These are the activations of a small neural network, seen along a few directions. Each row is one input.
In each table, some parts of the input vary, and every possible input appears once, in random order.
Descriptions start from the smaller parts, as in this example, which fits no table here: one of 3 separate values, together with either a single point or one of 11 places around a ring or (one of 4 places along a line, together with one of 8 places around a ring).
Shared parts are said once, and a part with two or three values counts as separate values.

Rows:
r1: [166 -27 -104 -81 -83 147 22 57 80 27 162 -185 -144 92 -33]
r2: [126 -10 -78 -114 -71 -6 -43 92 -27 -11 209 -92 -78 3 -45]
r3: [-380 -311 104 -192 348 42 -267 -27 -258 -73 -715 -63 -165 -230 -320]
r4: [182 -6 -127 30 -68 -88 11 -139 -50 -34 49 -74 -1 -12 -101]
r5: [36 106 140 -12 -52 -203 -81 108 -44 6 273 109 49 -50 78]
r6: [217 -41 -156 52 -104 48 87 -147 53 -8 -7 -173 -74 65 -67]
r7: [-21 0 -172 63 -117 312 116 38 259 41 176 -78 -97 230 173]
r8: [29 -36 -194 167 -162 192 202 -155 210 1 8 -68 -6 251 141]
r9: [77 110 88 126 -47 -271 -39 -132 -72 1 113 94 166 -71 31]
r10: [-21 282 189 105 -4 -113 120 166 3 90 229 306 215 -24 237]
r11: [19 238 156 212 -21 -177 178 -90 -20 108 77 306 354 -48 191]
r12: [-430 -304 154 -357 381 116 -308 227 -136 -149 -573 -82 -218 -205 -286]
Describe the family of inputs behind these rows.
Answer: one of 2 separate values, together with either a single point or one of 5 places along a line
The inputs of r6 and r1 match in every part but the choice among 2 separate values. If r11 is changed in the same way as r6 into r1, which row does it become?
Answer: r10

Rows:
r13: [-293 5 69 53 105 245 58 55 114 91 -163 156 38 54 143]
r14: [375 150 -171 175 -198 -11 225 -219 24 122 253 -51 142 65 46]
r15: [5 13 30 -76 -82 12 -65 152 83 -22 247 -54 -71 63 85]
r16: [183 -24 -111 -6 -143 -50 -68 -47 66 -52 261 -151 -120 73 -26]
r17: [-211 -203 69 -252 295 120 -193 119 -144 -74 -475 -119 -167 -175 -269]
r18: [-25 -120 -173 158 -71 110 70 -272 13 9 -257 -104 -55 122 -23]
r19: [-208 285 576 108 229 -747 -224 -1 -439 36 -52 570 485 -459 34]
r20: [68 273 54 142 -64 38 233 134 50 138 261 248 142 53 256]
r21: [131 -3 -56 -34 -130 -44 -74 36 84 -61 277 -117 -104 73 1]
r22: [-82 -95 -92 110 -20 55 57 -172 85 -66 -184 -45 -6 113 19]
r23: [-67 51 42 -70 -13 125 -31 210 41 74 228 8 -73 86 115]
r24: [-232 -58 43 47 56 129 36 8 135 -12 -153 66 45 54 119]
r25: [-133 -260 -86 -273 127 19 -216 85 -164 -131 -213 -123 -202 -116 -264]
r26: [-227 -190 -1 -240 241 111 -190 124 -108 -95 -371 -109 -157 -140 -237]
r27: [318 180 -86 124 -171 -80 206 -104 79 40 288 27 167 83 86]
r28: [145 224 45 102 -127 -61 201 91 96 60 275 157 164 57 215]
r29: [265 192 -38 106 -168 -86 194 -18 95 32 301 64 163 84 115]
r30: [-123 -278 128 -305 304 40 -210 77 -233 -64 -582 -181 -240 -245 -396]
r31: [239 -59 -200 44 -170 9 -54 -156 9 43 210 -225 -162 55 -64]
r32: [-128 -84 -43 87 1 65 46 -101 113 -67 -149 -17 11 98 45]
Describe the family of inputs behind these rows.
Answer: either a single point or one of 4 places along a line or (one of 3 separate values, together with one of 5 places along a line)
A walk changes only the place on the line of 4. It starts at r25 and steps to r26. List the rest of the walk in order.
Answer: r17, r30
